Small tables with named rows and columns. After each table, cells are looked up by row and column.

Table sus
         zofale  zuna  fenodub  sosofa  nar  lav  kape  gopo  papid
neki          3   -26      -26      15    1  -26     7    -2    -16
gubama      -26    -3       13     -10  -27    4   -14   -26     14
nir           8   -18       49      -6    1    0    11    -6      8
topidom     -11   -23       -1     -36   -7   13     8   -14    -35
bam         -14    25       20      18    0   17    -6   -20     35
vomuko       -8   -54      -29      36   12    9    -1   -11    -34
pek           4   -10        0     -22   -5   -4   -29    34    -32

vomuko, fenodub: -29
vomuko, kape: -1
neki, nar: 1
nir, zofale: 8
nir, lav: 0
neki, kape: 7
topidom, kape: 8
pek, fenodub: 0
pek, papid: -32
bam, zofale: -14
gubama, zofale: -26
nir, sosofa: -6
vomuko, nar: 12
topidom, fenodub: -1
neki, zofale: 3
Row with the largest kape: nir

febas
columns: vasi, pef, dodido, liro, pag, dak
des: [-0.208, -0.133, -0.557, 0.095, -0.527, 0.167]
vif: [-0.314, -0.364, 0.257, -0.149, 0.039, -0.381]
pimubar: [0.014, -0.432, -0.346, -0.006, 0.087, 0.725]
zogu: [0.429, -0.002, -0.276, 0.441, -0.329, -0.251]
ved: [0.097, -0.215, -0.195, -0.471, -0.412, -0.079]
gegapaf: [-0.586, 0.174, -0.154, 0.061, -0.040, 0.499]

What is the dodido of des in febas? -0.557
What is the vasi of ved in febas? 0.097
What is the pef of pimubar in febas? -0.432
What is the vasi of gegapaf in febas? -0.586
What is the vasi of vif in febas? -0.314
What is the liro of des in febas? 0.095
What is the pef of ved in febas? -0.215
What is the dak of ved in febas? -0.079
What is the dak of zogu in febas? -0.251
What is the dak of des in febas? 0.167
What is the liro of vif in febas? -0.149
What is the pef of gegapaf in febas? 0.174
What is the pag of zogu in febas? -0.329
What is the liro of pimubar in febas? -0.006
What is the vasi of pimubar in febas? 0.014

fite
cols = zomun, lol, fup, pira, tum, tededor
fugemu: [184, 128, 159, 175, 179, 183]
pud: [147, 156, 150, 153, 156, 150]
bel: [143, 166, 152, 138, 133, 143]
gido: [142, 147, 167, 142, 138, 144]
gozu: [40, 245, 123, 69, 52, 43]
lurug: [229, 84, 171, 208, 225, 227]
risa: [170, 144, 140, 161, 171, 170]

What is the tededor of lurug in fite?
227
What is the tum of pud in fite?
156
What is the tededor of gozu in fite?
43
What is the pira of gozu in fite?
69
What is the fup of risa in fite?
140
What is the pira of risa in fite?
161
What is the fup of gozu in fite?
123
What is the zomun of gozu in fite?
40
What is the pira of gido in fite?
142
What is the fup of bel in fite?
152
What is the zomun of fugemu in fite?
184
What is the tum of lurug in fite?
225
What is the tum of fugemu in fite?
179
What is the lol of lurug in fite?
84
What is the zomun of gido in fite?
142
What is the tededor of risa in fite?
170
What is the fup of fugemu in fite?
159
What is the zomun of lurug in fite?
229

Table sabe
       gefovo  rebazad  lakan
viki     -289     -502   -379
lufel    -370       94   -236
sala      334     -377    522

What is the lakan of sala in sabe?
522
What is the rebazad of sala in sabe?
-377
What is the gefovo of viki in sabe?
-289
What is the rebazad of viki in sabe?
-502
What is the gefovo of lufel in sabe?
-370
What is the lakan of viki in sabe?
-379
What is the rebazad of lufel in sabe?
94
What is the gefovo of sala in sabe?
334
What is the lakan of lufel in sabe?
-236

tete:
cols = mibame, punom, rit, vevinob, naza, fuli
nonefu: [66, 105, 43, 88, 117, 53]
voguv: [111, 88, 107, 67, 111, 122]
zib: [75, 129, 68, 153, 117, 45]
nol: [82, 96, 118, 208, 65, 121]
pasiga: [96, 173, 114, 99, 106, 131]
roge: [70, 124, 89, 202, 58, 94]
bul: [135, 116, 202, 107, 81, 166]
tegosuk: [66, 86, 101, 120, 60, 90]
babif: [105, 116, 69, 152, 83, 111]
veran: [98, 115, 87, 125, 120, 66]
vukobi: [91, 124, 37, 156, 146, 27]

What is the vevinob of veran in tete?
125
What is the vevinob of zib in tete?
153
What is the fuli of roge in tete?
94
What is the vevinob of bul in tete?
107
What is the rit of bul in tete?
202
What is the punom of tegosuk in tete?
86
What is the mibame of veran in tete?
98
What is the fuli of veran in tete?
66
What is the rit of nonefu in tete?
43
What is the vevinob of nol in tete?
208
What is the naza of voguv in tete?
111
What is the naza of roge in tete?
58
What is the vevinob of babif in tete?
152
What is the naza of zib in tete?
117
What is the rit of veran in tete?
87
What is the rit of tegosuk in tete?
101
What is the naza of tegosuk in tete?
60
What is the fuli of pasiga in tete?
131

mezefu:
cols = gon, dod
sitoke: [62, 51]
mim: [58, 61]
pepemo: [63, 44]
tivolud: [60, 52]
tilid: [54, 63]
ravaz: [52, 66]
bina: [59, 59]
tafot: [80, 10]
mog: [57, 61]
nilukad: [52, 70]
desunun: [62, 47]
sir: [54, 65]

dod of bina: 59
dod of nilukad: 70
gon of sir: 54
dod of sir: 65
gon of sitoke: 62
gon of tafot: 80
dod of tilid: 63
dod of mim: 61
dod of desunun: 47
dod of mog: 61
gon of nilukad: 52
dod of sitoke: 51
gon of tilid: 54
gon of pepemo: 63
gon of mim: 58
dod of tivolud: 52

sabigel.tsv
	sem	tulapi	fosa	temis	palo	tumef	dib	pekeri
pigu	2.7	3.6	3.4	3.2	5.3	3.3	5.6	2.8
paboru	6.5	3.8	1.4	4.9	2.2	2.6	5.5	3.6
togizef	2.2	3.8	4.4	2.6	6.6	3.6	7.0	3.0
mudi	7.1	4.1	1.7	5.4	1.8	3.0	4.8	4.1
tuturer	7.2	4.9	3.7	6.1	2.5	4.6	3.7	5.5
difu	1.7	4.3	5.5	3.1	6.8	4.7	5.2	3.6
bisasod	5.4	5.7	6.7	6.0	4.5	6.6	2.3	6.5
ves	3.4	5.5	7.4	5.1	6.0	6.7	2.6	5.9
mateg	7.9	4.6	2.5	6.2	1.4	3.8	3.6	5.0
zer	3.1	5.4	7.4	4.9	6.2	6.7	2.6	5.7
fuv	7.6	4.7	2.9	6.2	1.8	4.1	3.7	5.2
zekimu	2.2	4.9	6.9	3.8	7.1	5.8	4.6	4.8
zabimo	5.3	5.7	6.9	5.6	5.1	6.4	3.6	6.5

What is the tumef of paboru in sabigel?
2.6
What is the tulapi of mateg in sabigel?
4.6
What is the temis of tuturer in sabigel?
6.1
What is the tulapi of mudi in sabigel?
4.1
What is the dib of fuv in sabigel?
3.7
What is the palo of paboru in sabigel?
2.2
What is the pekeri of zekimu in sabigel?
4.8

vorovuz:
|  | dero | sagesob | vobuz |
|---|---|---|---|
| rif | 59 | 154 | 211 |
| dep | 221 | 184 | 181 |
| fas | 241 | 157 | 102 |

What is the dero of rif in vorovuz? 59
What is the sagesob of dep in vorovuz? 184
What is the vobuz of dep in vorovuz? 181
What is the sagesob of fas in vorovuz? 157
What is the dero of fas in vorovuz? 241
What is the dero of dep in vorovuz? 221
What is the sagesob of rif in vorovuz? 154
What is the vobuz of fas in vorovuz? 102
What is the vobuz of rif in vorovuz? 211
Row with the largest dero: fas

Table vupur
|  | rege | tas | gunaso | bedas |
|---|---|---|---|---|
| zomuduf | 115 | 224 | 142 | 129 |
| tadom | 199 | 193 | 115 | 166 |
| maza | 141 | 61 | 180 | 58 |
| kotu | 111 | 207 | 151 | 117 |
| nis | 185 | 126 | 181 | 157 |
| pidol | 113 | 125 | 71 | 158 |
| rotisan | 201 | 192 | 165 | 220 |
| vomi | 190 | 174 | 144 | 150 |

bedas of pidol: 158
tas of pidol: 125
gunaso of kotu: 151
bedas of maza: 58
tas of zomuduf: 224
bedas of kotu: 117
rege of pidol: 113
rege of maza: 141

vig:
,tovebov,pep,nel,lakevu,vodu
zarev,7.602,7.728,7.676,4.742,7.392
kos,8.451,8.675,8.599,4.756,8.291
daseka,1.640,1.180,1.544,5.586,1.947
fusigin,5.123,5.155,5.692,4.617,5.607
basimo,4.940,4.892,4.758,5.414,4.815

What is the tovebov of basimo in vig?
4.940
What is the pep of kos in vig?
8.675
What is the lakevu of basimo in vig?
5.414
What is the vodu of basimo in vig?
4.815
What is the tovebov of kos in vig?
8.451
What is the nel of daseka in vig?
1.544
What is the lakevu of daseka in vig?
5.586
What is the lakevu of zarev in vig?
4.742
What is the lakevu of kos in vig?
4.756
What is the nel of zarev in vig?
7.676
What is the vodu of daseka in vig?
1.947
What is the pep of fusigin in vig?
5.155
What is the lakevu of fusigin in vig?
4.617
What is the tovebov of daseka in vig?
1.640
What is the vodu of fusigin in vig?
5.607
What is the pep of daseka in vig?
1.180
What is the vodu of kos in vig?
8.291
What is the vodu of zarev in vig?
7.392
What is the nel of basimo in vig?
4.758
Row with the largest nel: kos

